Here are a small network's activations along a few directions, averaged over the inputs that share one value of a field.
Related values have similar rows: they may be neighbours, one step apart, or belong to one group.
In the rows, 500 means zero.
Strong random noise was added to every row along 11 fixed directions; ignore it. To show where, here is one row again and again, with new noise each time:
[253 398 591 497 529 399 257 570 520 537 462 507 642 383 704 649 380 276
 466 506 423]
[482 606 353 329 337 687 172 472 540 398 478 416 406 327 444 590 744 337
 430 554 594]
[616 522 447 376 479 422 521 521 558 455 497 557 635 650 502 442 423 504
 537 528 420]
[422 501  96 272 587 523 340 366 481 384 268 517 457 744 519 350 491 424
 586 607 449]
[367 407 576 439 512 482 174 564 462 562 470 450 636 241 622 536 462 349
 525 491 524]
[469 617 360 548 465 562 238 472 563 660 327 378 512 415 615 627 548 384
  85 353 686]
[482 368 521 553 405 536 589 596 592 622 621 565 386 386 804 548 484 692
 621 642 314]
[302 188 680 736 655 378 486 482 378 418 562 502 584 514 400 733 147 435
 441 417 470]
[465 602 631 463 523 414 474 395 518 473 468 475 635 586 342 484 486 222
 501 429 536]
[485 458 699 632 556 447 465 477 453 666 514 481 530 381 496 515 484 498
 586 457 624]
[622 725 474 269 382 494 348 696 496 473 690 605 451 623 537 447 852 496
 445 488 399]
[533 631 682 503 425 459 536 523 564 550 616 468 590 492 453 538 545 339
 287 356 445]
[653 614 708 436 490 385 419 594 472 569 589 543 659 447 385 490 603 515
 553 437 619]


Values of VEP:
lokov: [527 670 463 304 491 462 478 654 463 545 466 648 557 572 632 310 646 474
 613 568 383]
mifi: [668 488 444 625 397 671 526 261 591 458 376 471 353 431 268 595 582 572
 808 714 827]
pap: [556 584 581 365 448 384 285 740 569 442 613 549 712 502 638 518 542 443
 395 493 426]
par: [352 500 584 371 525 379 305 615 511 437 378 577 597 252 698 594 604 406
 790 682 557]
lum: [362 514 329 338 556 449 449 616 465 574 391 523 491 323 585 508 491 684
 249 366 475]
gera: [520 503 613 549 511 510 490 569 449 503 583 519 422 488 515 417 711 405
 794 579 572]
mazup: [563 545 556 567 533 587 675 322 561 747 327 357 522 139 400 401 456 658
 488 421 625]
rura: [459 628 520 479 490 367 575 577 560 465 439 483 681 582 631 524 436 371
 344 409 438]
tolos: [405 407 542 583 493 522 492 534 454 406 540 510 533 564 496 623 323 335
 463 564 472]
zim: [541 641 501 453 333 632 658 586 613 395 675 418 509 466 590 464 567 465
 191 375 283]
leku: [413 315 523 680 513 546 565 527 454 431 560 508 368 571 559 554 430 668
 610 596 498]
The values of VEP form a line.
- Name the neighbours of rura, in listed order. => par, zim
- Name the neighbours of mifi, in listed order. => pap, mazup
- Name the neighbours of lokov, in listed order. => lum, tolos

Values of BOSI:
geg: [664 451 564 511 456 583 439 477 471 341 501 436 520 382 242 516 555 543
 636 527 723]
res: [406 634 581 476 465 344 364 597 586 542 437 658 577 622 674 656 546 270
 499 608 465]
vafu: [422 479 589 629 395 631 582 481 539 516 553 430 467 450 553 592 408 409
 364 446 464]
vilap: [495 508 632 651 367 582 692 346 645 549 632 399 433 497 516 503 422 426
 381 473 341]
zav: [385 556 381 572 460 457 508 540 584 583 411 587 421 591 686 726 448 510
 232 465 507]
dorog: [487 688 328 254 455 426 536 558 635 415 357 589 552 578 666 482 609 540
 622 673 396]
roni: [763 500 359 533 312 683 628 491 660 660 533 425 441 597 681 342 479 537
 449 492 380]
muvo: [667 628 390 465 368 437 790 367 881 501 259 454 735 440 534 638 280 586
 507 704 650]
dafik: [437 328 503 605 502 482 518 359 501 367 425 416 591 616 530 492 250 199
 613 497 473]
sez: [600 547 719 414 545 246 716 591 688 726 546 625 832 512 711 365 389 536
 573 472 281]
The values of BOSI form a tree with 2 forks.
- Fewest steps between geg and vilap? => 6
- Name the neighbours of zav, in listed order. => res, vafu, roni
- Name the neighbours of muvo, in listed order. => dorog

Values of KADEV:
vem: [692 420 556 674 584 459 523 672 315 415 792 522 468 710 451 520 520 665
 330 365 502]
selos: [726 648 611 524 244 379 444 557 863 400 479 471 837 675 579 753 374 198
 366 512 585]
rov: [307 456 517 473 794 199 685 794 308 583 572 781 403 691 748 416 540 883
 600 507 220]
sede: [286 515 383 518 758 380 778 335 402 380 283 543 488 853 298 501 326 473
 445 442 506]
lapib: [253 438 558 419 423 781 589 294 450 468 675 364 177 110 385 390 697 533
 539 530 239]
dil: [609 500 472 369 401 491 640 452 619 467 503 552 504 320 348 567 495 770
 605 701 470]
bem: [575 703 476 314 457 490 465 545 575 536 539 569 501 550 416 487 699 407
 354 459 448]
guza: [427 326 627 591 639 482 527 675 306 758 587 507 531 302 757 264 330 718
 534 379 434]
bibeg: [664 616 443 453 214 540  81 689 739 497 446 421 765 323 668 822 538 446
 114 449 690]
mem: [562 435 610 483 619 312 439 663 368 393 537 579 663 466 391 559 460 628
 531 440 608]
seseg: [553 532 471 398 437 419 630 525 595 563 489 542 651 564 584 483 343 392
 441 456 295]
The values of KADEV form a line.
- A walk along KADEV starts at seseg and steps to its neighbour bem. Put lapib, dil, guza, bibeg in the order it reaches them. => dil, lapib, bibeg, guza
- Name the neighbours of vem, in listed order. => selos, mem
